Each row has a name. After each piece below comes the name of the row it's from, unless a question asks for something else. Each question is about the rows just above it. Places in a row count from 1.

[ 16.8 -45.3 -25.6  41.2 -84.9 -36.1 -50.3  66.6 -19.4  47.7  52.2 -29.7
  60.4 -44.4 -43.0 -27.2 -66.9  22.8  26.0  -6.0] : <39>
[-49.8   8.8 -58.0  47.8 -18.8 -33.8 -39.0 -22.1 -49.8   8.6  33.0  36.1
  12.0 -46.2 -33.9  57.1 -32.4 -59.2  63.7 -50.9] : <65>
[ 79.3 -49.8 -58.0  47.8 -18.8 -33.8 -39.0 -22.1 -49.8   8.6  33.0  36.1
  12.0 -46.2 -42.9  57.1 -32.4 -59.2  63.7 -50.9] : <100>
<100> in full: => [ 79.3 -49.8 -58.0  47.8 -18.8 -33.8 -39.0 -22.1 -49.8   8.6  33.0  36.1
  12.0 -46.2 -42.9  57.1 -32.4 -59.2  63.7 -50.9]
How many times does <100> hold [-33.8]? => 1
<65> in full: => [-49.8   8.8 -58.0  47.8 -18.8 -33.8 -39.0 -22.1 -49.8   8.6  33.0  36.1
  12.0 -46.2 -33.9  57.1 -32.4 -59.2  63.7 -50.9]
find: [ 79.3 -49.8 -58.0  47.8 -18.8 -33.8 -39.0 -22.1 -49.8   8.6  33.0  36.1
  12.0 -46.2 -42.9  57.1 -32.4 -59.2  63.7 -50.9] => <100>

[  0.8  45.3 -34.7   8.4 -16.3  19.3   5.5 -46.5   9.1 -22.1] -> <21>
[-19.3   9.2 -38.9  10.4  -3.4 -88.2   5.7 -25.7   3.0 -10.6] -> <129>
[ 25.2  -8.9  42.2  34.0 -13.6  17.8  27.7   9.0   4.6 -12.0] -> <79>
[  0.8  45.3 -34.7   8.4 -16.3  26.4  32.4  39.0   5.5  12.7] -> <48>
[ 11.1   2.8  14.1  16.5 -12.9  17.1  27.7 -35.8  13.6 -23.0] -> <57>
[  0.8 -34.7 -88.3 -88.3 -16.3  26.4  32.4 -88.3  -1.0 -34.7] -> <143>
The next entry after [ 42.2  34.0 -13.6]: => [17.8]
<129> in full: => [-19.3   9.2 -38.9  10.4  -3.4 -88.2   5.7 -25.7   3.0 -10.6]
Count of [-88.3] in <143>: => 3
One entry of <143> was changed: [  0.8 -34.7 -88.3 -88.3 -16.2  26.4  32.4 -88.3  -1.0 -34.7]. Where, and from what? => 5, [-16.3]
<143> in full: => [  0.8 -34.7 -88.3 -88.3 -16.3  26.4  32.4 -88.3  -1.0 -34.7]

[ 28.5  22.6  40.3  23.2   8.6  11.0  13.2  14.3 -49.2  17.1  13.6 -11.2
 -32.1 -29.0  19.6 -14.9  34.4  -2.8  21.7   1.0  -8.8 -53.6  22.8   0.1
  19.6 -38.3 -26.7   6.6] = <162>
[ 26.0 -23.3  -2.5  -8.5  49.3 -17.7  -6.2 -16.2  58.0 -19.4   7.1 -60.5
  58.5 -30.3   0.2 -45.7 -16.5 -44.1  37.2 -15.3 -19.2  16.2  18.4  32.1
   8.8  -8.6  31.3  87.3] = <56>
[ 29.7   0.1  -4.4  -4.5  28.6  16.6  35.0   1.3 -57.9  16.0   5.9 -16.4
 -35.8  15.4  40.2   6.3  35.7  13.8  21.7  22.9  25.7 -66.4  15.4 -22.3
  21.3 -48.7 -11.4  10.8] = <167>
[ 28.5  22.6  40.3  23.2   8.6  11.0  13.2  14.3 -49.2  17.1  13.6 -11.2
 -32.1 -29.0  19.6 -14.9  34.4  -2.8  21.7   1.0  -8.8 -53.6  22.8   0.1
  19.6 -38.3 -26.7  27.3] = <94>
[ -3.0  34.7  66.0  62.7 -29.0 -19.2 -45.9  48.8 -27.0  20.8  42.2  13.0
  -6.5 -54.8  11.5 -40.8   7.0 -20.8  -8.7 -19.7 -67.0   9.3 -11.1  14.0
   6.8  15.3 -40.5  -4.7] = <2>
[ 28.5  22.6  40.3  23.2   8.6  11.0  13.2  14.3 -49.2  17.1  13.6 -11.2
 -32.1 -29.0  19.6 -14.9  34.4 -48.6  41.8 -13.5 -21.7  13.9  19.7  33.1
  12.1 -12.1  36.2  94.2] = <108>
[  2.3  34.6  65.0  -5.3 -24.2   0.2 -38.7  40.9 -26.2  19.6  35.6   8.6
 -12.1 -56.7   5.4 -39.1  15.5 -24.0  -3.3 -20.9 -61.5   1.1   0.9  19.3
   8.2 -34.6 -38.7   6.6] = <133>
[ 23.4  27.9  50.7  29.8  -2.7   3.8  -2.9  17.2 -34.0  14.9  13.8  -5.8
 -26.2 -45.6   5.9 -27.1  28.5 -13.0  14.7 -12.1 -29.8 -30.8  19.3  14.6
  13.7 -23.7 -27.8  28.0] = <69>
[  8.1 -31.9 -13.4  20.2  48.9 -24.9 -23.8  23.9  45.6 -10.7  42.1 -56.4
  67.5   2.2  44.4 -36.3 -25.5 -31.9  22.6  10.3 -25.5   7.0 -12.8  -1.2
  15.0   2.6  27.7  59.0] = <138>
Where does [ 28.5  22.6  40.3  23.2   8.6  11.0  13.2  14.3 -49.2  17.1  13.6 -11.2
 -32.1 -29.0  19.6 -14.9  34.4  -2.8  21.7   1.0  -8.8 -53.6  22.8   0.1
  19.6 -38.3 -26.7  27.4] differ from <94>, and what was there? => 28, [27.3]
<69> in full: => [ 23.4  27.9  50.7  29.8  -2.7   3.8  -2.9  17.2 -34.0  14.9  13.8  -5.8
 -26.2 -45.6   5.9 -27.1  28.5 -13.0  14.7 -12.1 -29.8 -30.8  19.3  14.6
  13.7 -23.7 -27.8  28.0]

[ 35.4 -11.3 -18.2  24.1] : <6>
[ 3.5 -3.9 26.3 -7.8] : <132>
[-24.7 -30.8  10.9 -26.3] : <99>
[ 18.1 -21.6   7.7   3.1] : <166>
[-12.5  96.8   1.5  14.4] : <49>
[-54.1  76.2  77.6 -40.5] : <26>
[-16.2  -5.6 -23.6  -3.2] : <68>
[ 7.5 -8.5 24.5 -6.4] : <186>
[-23.3  27.0 -32.2   3.1] : <180>
[10.3 -1.7 25.8 -3.5] : <183>
[ 81.1 -26.1  44.0  26.5] : <4>
Where does [10.3 -1.7 25.8 -3.4] differ from <183>, and what was there? => 4, [-3.5]
The next entry after [10.3 -1.7]: => [25.8]

